Each row below holds a small network's activations on one input, seen along a few directions.
In each table, some parts of the input vary, and every possible input appears once, in random order.
Descriptions start from the smaller parts, as in this example, which fits no table here: one of 6 places along a line, together with either a single point or (one of 2 separate values, together with one of 5 places around a ring) or one of 11 places around a ring.
Shared parts are said once, and a part with two or three values counts as separate values.

Table:
row 1: 14.7 11.9 -5.9 -48.9 -2.9 25.3 5.1 29.9 -17.8 -33.9 13.3
row 2: 24.5 95.2 23.6 21.5 -0.7 23.5 -45.4 7.1 -58.7 26.7 -4.8
row 3: -18.7 -36.0 -9.2 43.3 5.0 -29.8 12.0 -7.8 27.6 14.5 -5.4
row 4: 2.7 -36.8 5.0 -2.6 32.8 -33.2 12.5 0.3 -2.5 -25.7 36.7
row 5: -9.1 -12.0 17.5 10.7 11.4 -16.6 -12.7 -53.9 12.1 27.3 -3.6
row 6: -7.1 21.8 -13.0 -5.2 -33.5 30.2 -0.3 9.2 15.9 15.0 -38.0
row 7: 7.4 -16.8 21.1 -12.7 25.9 -21.0 -9.6 -38.4 -5.4 -4.4 27.4
row 8: 11.0 3.6 -13.8 -38.5 -4.3 19.7 17.8 50.3 -11.1 -40.3 16.5
row 9: 16.3 55.5 40.2 57.9 34.1 -24.9 -50.0 -44.4 -51.0 37.9 15.5
row 10: -9.1 3.9 -27.1 7.4 -31.9 23.8 17.7 42.1 17.9 -2.2 -26.2
row 11: -21.8 -29.3 -2.6 44.3 1.1 -29.2 2.8 -21.6 28.2 26.7 -16.0
row 12: 5.0 -1.9 -20.2 -23.1 -13.8 18.9 26.2 53.9 -1.4 -32.8 1.0
row 13: -12.3 9.2 -19.5 8.7 -35.1 23.6 8.8 27.8 18.3 10.6 -37.1
row 14: -13.4 -42.7 -10.4 30.3 10.4 -35.3 19.0 -1.1 18.0 -2.3 9.2
row 15: -3.6 -42.5 -1.4 12.7 23.6 -34.2 20.8 4.1 7.9 -17.4 21.6
row 16: 6.4 -27.5 13.0 -12.7 34.3 -27.5 -0.1 -20.9 -9.2 -19.7 33.6
row 17: 10.5 26.7 3.4 -39.9 -16.5 37.9 -13.2 -1.7 -10.2 -0.1 -9.1
row 18: -4.2 -2.1 -28.6 -5.8 -27.0 18.3 24.7 48.9 8.6 -18.6 -11.6
row 19: -16.4 -16.3 4.3 30.5 2.9 -22.3 -5.8 -40.5 25.8 30.3 -17.0
row 20: -0.3 25.7 0.1 -25.1 -25.2 35.5 -7.6 -3.7 2.7 13.1 -24.6
row 21: 15.8 21.9 2.1 -49.0 -11.4 31.8 -4.5 13.1 -14.2 -18.7 6.9
row 22: 2.0 -11.4 21.7 -3.8 20.6 -14.7 -18.2 -52.9 -1.4 14.1 11.7
What do these inputs look like to the network? -> one of 2 separate values, together with either a single point or one of 10 places around a ring
Changing only the choice among 2 separate values turns row 8 into row 4. The same change can be made to row 17. Which row results? -> row 22
Which other rows does row 2 become when the choice among 2 separate values takes its other values? List them by row number. -> row 9

Table:
row 23: -1.1 -11.1 19.7 -12.0 -1.8 3.1 -23.3 -70.6 12.8 30.5 -2.1
row 24: -11.9 -19.9 -1.7 73.1 23.1 -50.0 1.8 8.6 3.8 13.6 10.6
row 25: 8.8 28.5 16.5 -52.6 3.2 19.6 -13.8 -10.4 -6.3 -6.6 -7.3
row 26: 20.3 22.3 -14.5 -38.1 -12.3 34.2 18.5 60.0 -33.8 -41.7 19.1
row 27: 7.5 -3.8 8.2 -53.1 17.9 9.2 11.4 17.8 -6.4 -31.1 9.8
row 28: 10.2 -24.5 18.5 -40.8 19.5 -6.6 -19.1 -58.7 -4.1 -7.7 31.8
row 29: -5.4 30.9 18.0 66.7 15.8 -32.4 -28.5 -36.0 -13.1 43.5 -8.4
row 30: 13.3 28.8 31.7 33.6 36.7 -33.5 -34.4 -35.4 -36.5 17.6 26.8
row 31: -12.1 8.0 10.1 79.6 14.6 -30.4 -19.1 -20.7 -2.1 42.9 -13.6
row 32: 3.2 49.6 -14.2 -1.8 -47.2 56.0 -10.9 31.3 -10.2 18.1 -32.2
row 33: -22.5 -46.6 -7.2 15.2 -11.5 -11.6 -0.5 -38.9 44.4 23.7 -12.6
row 34: 3.5 -45.8 12.4 -30.7 23.5 -12.9 -0.2 -40.0 3.6 -12.8 35.6
row 35: 4.2 -4.0 -34.9 -7.3 -27.7 24.0 36.6 78.7 -7.5 -36.6 0.1
row 36: 6.1 -14.9 8.9 44.5 42.7 -49.4 -0.4 4.5 -15.1 -12.1 41.0
row 37: -4.9 -29.4 2.8 63.4 35.7 -52.4 7.7 11.8 -8.3 -3.0 24.4
row 38: -20.8 -65.7 -8.8 12.1 -3.6 -18.4 15.7 -23.8 39.1 11.5 0.7
row 39: 16.7 59.8 -11.3 -22.0 -37.6 48.5 -8.9 27.1 -21.0 -1.6 -15.3
row 40: -2.5 -54.0 -2.6 -17.4 15.8 -24.1 15.9 -27.9 21.0 -19.6 31.3
row 41: 13.3 1.9 18.4 29.8 50.6 -50.3 -6.1 -8.6 -35.6 -14.0 44.9
row 42: -9.3 28.8 3.8 -18.1 -17.7 24.6 -14.5 -11.7 18.1 23.7 -40.9
row 43: -18.3 -8.7 -7.8 -4.6 -16.7 12.0 15.3 18.4 32.5 7.9 -39.7
row 44: -13.3 -71.4 -8.1 0.5 8.3 -22.4 17.1 -21.3 29.9 -7.3 16.1
row 45: -1.7 36.7 -31.6 6.3 -48.5 44.5 5.6 44.0 1.8 4.6 -35.5
row 46: -15.6 -18.8 -17.6 -11.5 -10.1 -3.2 31.0 32.2 29.7 -13.0 -23.4
row 47: -14.5 -6.6 6.4 80.2 16.8 -44.2 0.6 -5.6 2.4 27.5 -7.4
row 48: -13.8 -10.8 7.4 4.1 -11.9 -1.9 -18.2 -68.9 25.5 38.0 -16.4
row 49: 26.9 43.5 -8.0 -48.1 -16.0 40.7 -1.1 40.0 -40.8 -36.5 16.2
row 50: 4.2 -17.0 24.8 -27.6 9.2 -0.6 -20.9 -67.1 0.6 14.1 16.4
row 51: 21.4 51.7 -2.4 -34.9 -25.8 46.9 -2.4 32.2 -35.9 -15.4 0.9
row 52: 13.9 13.9 18.1 -61.0 15.1 17.5 -3.8 -0.9 -15.7 -23.6 4.1
row 53: -15.6 8.1 -5.4 -5.7 -18.8 21.8 3.2 3.1 26.8 19.1 -47.2
row 54: 14.0 9.9 -27.9 -24.8 -20.2 26.4 26.8 70.6 -13.9 -44.6 16.5
row 55: 1.3 -15.3 -5.7 -39.6 9.3 2.1 20.1 29.4 13.0 -34.4 7.5
row 56: -4.5 18.4 -33.3 7.4 -46.9 39.5 10.3 59.9 9.0 -2.7 -27.3
row 57: -19.8 -30.4 -4.6 14.2 -13.8 -2.2 -12.6 -54.4 38.3 35.0 -19.8
row 58: 7.3 31.0 30.5 51.7 26.5 -27.5 -33.1 -38.3 -26.3 36.7 6.3
row 59: 18.7 14.1 33.3 25.0 48.6 -35.2 -24.4 -26.2 -45.7 0.1 38.7
row 60: 3.9 35.8 10.5 -36.7 -7.2 18.4 -8.4 -15.1 4.5 6.2 -26.4
row 61: -8.3 -24.4 -16.8 -23.3 1.5 -7.3 32.5 35.1 20.3 -31.4 -8.2
row 62: -2.7 1.3 -35.6 4.1 -38.8 27.7 34.7 75.6 1.4 -18.5 -15.1
Changing only one part turns row 46 into row 24. The same change can be made to row 52. Which row results? -> row 59
Changing only one part turns row 61 into row 37. The same change can be made to row 25. Which row results? -> row 30
What do these inputs look like to the network? -> one of 4 places along a line, together with one of 10 places around a ring
Which other rows does row 45 become when the place on the ring of 10 takes its other values? List them by row number. -> row 26, row 32, row 35, row 39, row 49, row 51, row 54, row 56, row 62
Start at row 39 and move only the place on the line of 4, one step at a time. The first step leads to row 60. Which rows follow, in order? -> row 23, row 58
